These are the activations of a small neural network, seen along a few directions. Each row is one input.
Each table varies a few parts of the input and shows all the possible inputs, shuffled.
A made-up example of a description, with smaller parts first: one of 2 separate values, together with either a single point or one of 9 places along a line or (one of 4 places along a line, together with one of 5 places around a ring).
Shared parts are said once, and a part with two or three values counts as separate values.
In the rows, zero is written as 128.

Other details of the inputs vary at random and push rows far along two fixed directions, the same in every table; ignore that.

Rows:
x1: [ 92 153 105 135 176 165 134 140  99  93  88 159]
x2: [139 170 131 146 180 154 170 139  80 119  74 170]
x3: [212 119 153 122  98 145 149  95 156 171 122 110]
x4: [ 96 138 164 131 124  54  91 157 110 167 189 126]
x5: [ 75 140 120 146 171 172 167 135 114  92  92 145]
x6: [169  89 108 106  92 136 119 109 177 148 132  97]
x7: [202  88  88  97  85 174 114  96 181 120 116 109]
x8: [141 112 144 123 103 125 109 106 161 150 155 100]
x9: [197  86  83  93  73 165 114  97 173 125 101 110]
x10: [ 94 138 183 149 118  57  92 148 117 152 187 125]
x11: [ 86 150 121 143 164 165 148 131 103  77  87 152]
x12: [202  83  90  91  80 172 106 110 177 127 103 118]
x13: [ 93 144 159 130 120  49 100 151 112 164 189 119]
x14: [ 83 135 157 139 129  54 109 137 116 178 190 105]
x15: [241 100 116 110 102 168 154  87 171 157  96 114]
x16: [ 90 137 103 138 164 149 156 146 105  79  82 152]
x17: [201  87  87  95  82 174 118  99 180 122 117 111]
x18: [249 107 114 109  93 164 147  90 160 144  98 119]
x19: [ 88 135  99 145 164 150 159 136  98  80  85 141]
x20: [145 163 190 144 134  44 128 139  94 184 180 135]
x21: [ 86 149 120 147 166 169 153 130 102  76  92 144]
x22: [205  89  92  98  86 172  98  98 179 123 104 118]
x23: [ 80 146 114 143 152 159 156 136  97  83  79 147]
x24: [102 127 170 148 128  44  91 151 120 149 188 129]
x25: [ 81 147 103 137 184 170 157 133 111 102  98 146]
x26: [ 85 131 108 147 183 160 161 134 117  87  93 145]
x27: [148 147 195 155 133  32 132 140 101 170 175 134]
x28: [ 88 139 165 140 141  60 101 133 123 171 198 111]
x29: [178  95 105 104  83 133 112 113 167 136 135 101]
x30: [ 87 149  97 135 163 159 142 143  93 100  80 153]
x31: [ 90 134 180 142 114  56 109 147 114 151 193 111]
x32: [ 79 145 103 134 181 170 161 137 110 105  99 148]
x33: [144 162 188 148 137  47 132 137  93 184 185 126]
x34: [174 109 100  93  78 138 102 106 156 153 133 108]
x35: [165 101 125 111  91 154 116 100 177 146 139 101]
x36: [ 95 142 161 135 126  57 102 146 113 162 203 119]
x37: [142 156 211 160 124  45 125 143  97 178 171 134]
x38: [197 102  82  84  78 179 103 110 172 144 104 115]
x39: [ 91 154 103 131 172 164 146 139 102  90  96 158]
x40: [ 87 136 173 149 108  51 108 139 109 154 187 106]
x41: [172  88 111 107  97 141 117 106 179 146 141 106]
x42: [203  89  89  93  83 171 110  98 181 120 112 118]
x43: [173  92 114 110 102 140 109  97 178 143 138 101]
x44: [ 84 137 160 136 132  56 111 145 121 176 192 107]
x45: [178 111 105  97  91 148 102 106 163 146 148 108]
x46: [200  85  90  87  79 170 114 104 178 122 108 115]
x47: [ 83 146 117 144 156 164 150 149 102  86  77 152]
x48: [170  86 112 103  96 139 118 109 176 146 136 101]
x49: [ 85 150  94 135 164 160 154 135  92  96  90 141]
x50: [ 91 137 179 146 115  58 108 144 117 150 198 116]
x51: [142 155 135 157 180 144 175 140  87 104  68 170]
x52: [ 91 133 106 139 169 155 159 144 103  77  91 147]
x53: [177 107 107  87  84 144 102 114 161 150 139 114]
x54: [ 89 138 177 141 109  50 106 149 116 153 184 116]
x55: [ 74 138 121 142 169 171 168 138 111  93  88 140]
x56: [100 125 168 145 124  44  95 155 120 151 188 131]
x57: [222 125 152 116  85 138 138 100 147 159 119 122]
x58: [ 79 129 101 147 173 153 165 132 109  93  82 137]
x59: [ 89 135 176 149 107  50  96 147 109 158 177 117]
x60: [ 91 135 104 142 165 151 148 152 105  83  77 155]
x61: [ 92 142 152 146 138 109 128 137 112 116 150 127]
x62: [ 72 141 117 145 166 168 169 138 111  94  84 136]
x63: [ 91 155 104 131 174 163 142 134  99  89  93 156]
x64: [ 71 139 114 149 164 166 167 130 106  95  81 135]
x65: [243 116 128 109  82 178 148  87 158 147  98 114]
x66: [ 92 136 106 139 168 153 155 143 107  77  90 160]
x67: [ 84 147 119 140 159 166 156 141 104  80  90 157]
x68: [ 93 136 182 147 115  57  96 152 117 154 187 128]
x69: [181 110 108  98  90 147  90 113 164 151 139 120]
x70: [ 91 135 182 138 112  53 105 149 115 151 188 119]
x71: [ 93 139 107 145 176 156 151 132 105  74  93 147]
x72: [174 101 125 103  75 148 101 118 164 141 128 114]
x73: [ 94 140 108 141 174 153 146 134 106  74  88 155]
x74: [196 100  83  81  82 184 114 102 170 137 118 107]
x75: [135 157 191 150 147  51 139 133 103 196 182 123]
x76: [ 93 143 157 134 122  52 104 149 111 164 195 111]
x77: [ 87 148 123 147 166 167 141 137 102  80  82 156]
x78: [167 101 108  93  96 150 113 108 170 162 142 101]
x79: [179 113 106  98  93 148  98 100 161 146 146 105]
x80: [ 81 147 114 143 157 164 162 141 101  82  86 140]
x81: [ 90 134 101 146 163 149 146 144  99  85  75 153]
x82: [ 96 143 162 131 124  54  98 149 114 162 198 128]
x83: [179 108 107  95  86 147  94 117 163 153 139 122]
x84: [ 86 149 120 142 162 166 152 137 105  77  89 155]
Description of these inputs: one of 3 separate values, together with one of 4 places along a line, together with either a single point or one of 6 places along a line.
- Changing only the place on the line of 4 turns x25 into x39. The same change can be made to x32. Which row results? => x82
- Changing only the place on the line of 4 turns x41 into x66. The same change can be made to x55. Which row results? => x70
- Changing only the place on the line of 4 turns x49 into x30. The same change can be made to x29. Which row results? => x60
- Which other rows does x77 become when the choice among 3 separate values takes its other values? List them by row number. => x1, x22
- Start at x62 and move only the place on the line of 4, one step at a time. The first step leads to x80. Which rows follow, in order? => x54, x47
- Which other rows does x36 become when the choice among 3 separate values takes its other values? List them by row number. => x17, x50
- Which other rows does x73 become when the place on the line of 6 takes its other values? List them by row number. => x9, x16, x42, x46, x66

Rows:
x85: [160 124 113 105 105 162  95 112 151 105 120 135]
x86: [ 56 167 133 147 159 137 144 157  70  89 103 149]
x87: [188  93 100  93  96 141 104  97 180 170 155  99]
x88: [ 91 143 175 138 105  74 111 137 112 159 182 101]
x89: [127 124 131 119 113  86 114 129 141 178 177 101]
x90: [ 52 164 145 160 166 140 140 160  81  85 106 166]
x91: [103 131 163 141 141  67  90 146 129 165 185 122]
x92: [ 78 139 117 140 152 130 149 155  88  80  79 153]
x93: [184  82 132 113  88 131 111  92 191 143 144  93]
x94: [158 150 176 144 156 115 174 127 114 143 138 139]
x95: [129 116 134 130 100  62 107 139 127 143 170 110]
x96: [114 129 157 133 133  69  82 146 132 162 182 127]
x97: [ 62 161 122 151 184 137 146 142  80  84 124 150]
x98: [160  97 116 126 118 152 125 108 166 112 113 114]
x99: [166  96 111 123 113 153 116 113 162 109 109 119]
x100: [178 104 135 108  60 150  93 108 172 150 146 108]
x101: [101 152 125 122 121 104 114 139 104 117 148 135]
x102: [145 116 105 107 110 158 123 128 140 148 107 115]
x103: [159 124 104  93  80 171 110 116 139 116 102 124]
x104: [119 109 162 133  98  76 127 124 140 159 162  92]
x105: [180  90 127  99  79 152 112 101 192 177 140 102]
x106: [ 88 129 136 150 156  71 122 148 100 111 155 138]
x107: [180  86 123 107  64 128 117 106 170 153 131  85]
x108: [152 102 110 118  95 147 130 123 142 121 100 110]
x109: [133 130 103 121 147 217 152  98 147  83  81 131]
x110: [ 94 133 148 139 163 114 128 130 135 144 148 126]
x111: [100 124 153 146 119  48 125 138 122 151 183 102]
x112: [128 125 148 119 123  79  78 140 141 158 172 133]
x113: [130 126 146 124 110  94 104 113 138 151 191 104]
x114: [139 101 100 129 131 206 170 109 157  89  57 134]
x115: [210 136 136 129 121 157 169  86 133 160  88 124]
x116: [ 55 172 117 149 172 129 149 155  69  84 116 152]
x117: [102 138 140 128 126  57 101 153 113 170 185 119]
x118: [125 112 151 131  91  67 104 143 124 147 157 108]
x119: [ 70 156 160 146 132  95 124 151  87 128 151 123]
x120: [125 138  85 114 137 207 169 103 132  92  84 123]
x121: [164  92  98 113 119 158 144  94 166 117 116 109]
x122: [105 128 146 133 110  38 104 149 114 140 177 122]
x123: [ 61 135 142 169 172 130 165 151 102  89  95 151]
x124: [160 155 170 145 151  98 148 148  96 136 140 155]
x125: [133 132 100 124 146 213 143 107 140  81  81 135]
x126: [113 131 167 124  93  96 117 119 133 163 174  93]
x127: [250 122 136 116  80 134 128  90 146 183 113 113]
x128: [142 118  97 106 124 156 144 110 153 149 123 108]
x129: [ 96 130 117 151 171 141 138 145 110  73  91 154]
x130: [ 88 143 125 128 164  88 111 150 103 132 154 151]
x131: [ 51 162 123 138 178 125 143 169  74 107  94 163]
x132: [217 143  94 125 136 205 171 101 113 115  33 156]
x133: [193  87 120 102  78 119  83 110 179 130 138 117]
x134: [ 81 152 162 153 152 100 110 142 105 116 161 134]
x135: [112 139 150 122 114  65  85 133 116 140 195 128]
x136: [148 119 110 109 119 167 134  93 152 122 136 111]
x137: [220 136 100 105 137 212 169 116 130  92  51 169]
x138: [193  79 122 109  59 131  96 115 180 142 129 112]
x139: [176 115 110  99  69 136 102 106 157 149 158  95]
x140: [136 111  75 127 154 183 155 118 129  76  76 139]
x141: [137 128  62 110 146 201 153 125 131 108  72 135]
x142: [128 129 162 122  82  93  83 134 138 146 168 131]
x143: [129 124  83 111 141 209 159 122 134 116  61 128]
x144: [103 123 129 139 136 103 154 125 126 125 138 111]
x145: [192  87 100 103  67 124 110 107 171 146 140  91]
x146: [139 107  76 125 153 190 163 108 139  79  75 132]
x147: [ 68 161 117 146 180 137 139 145  79  80 122 157]
x148: [227 124 133 114 117 173 163 105 150 138 106 131]
x149: [128 104 162 143  96  76 105 139 144 149 162 116]
x150: [137 169 176 167 161  85 164 126  80 160 123 141]
x151: [180 101 110  90  72 136  93 121 161 172 134 104]
x152: [ 77 159 110 140 161 156 162 132  96  92 109 134]
x153: [142 163 149 153 183 147 182 147  85 104  95 167]
x154: [ 90 135 143 130 141 116 142 136 121 157 135 114]
x155: [143 119  64 110 158 204 145 117 136 103  79 141]
x156: [ 59 151 130 153 181 136 141 168  91 108  99 169]
x157: [149 109 112 116 112 165 118 127 156 144 109 130]
x158: [120 117 160 132 111  92 106 136 149 178 169 116]
x159: [149 113 113 116 133 161 118 114 162 138 120 121]
x160: [131 131 159 129 106  90  79 129 136 140 182 119]
x161: [ 69 142 113 149 184 109 145 152  84  72 108 165]
x162: [ 60 149 117 145 206 138 166 137  99 112 119 146]
x163: [ 82 142 148 138 145  96 111 162 111 138 137 158]
x164: [109 137 136 117 118  57  95 149 120 168 181 125]
x165: [ 82 130 159 152 135  74 118 160 108 113 136 153]
x166: [134 176 175 159 156  66 143 141  67 151 123 162]
x167: [ 88 143  95 133 186 147 140 146  97 102 106 157]
x168: [130 126 107 122 127 223 160 105 148  93  71 135]
x169: [115 128 173 138  96  98 105 128 141 156 176 113]
- Changing only one part turns x113 into x135. The same change can be made to x98. Which row results? => x133
- Changing only one part turns x145 into x95. The same change can be made to x140. Which row results? => x106
- Describe the family of inputs behind these rows. => one of 5 places along a line, together with either one of 2 separate values or (one of 3 separate values, together with one of 5 places around a ring)
- Which other rows does x127 become when the choice among 2 separate values takes its other values? List them by row number. => x153
- Which other rows does x102 become when the place on the ring of 5 takes its other values? List them by row number. => x91, x141, x155, x157
- Start at x123 and move only the place on the ring of 5, one step at a time. The first step leads to x107. Which rows follow, in order? => x111, x146, x98
- Which other rows does x165 become when the choice among 3 separate values takes its other values? List them by row number. => x142, x163
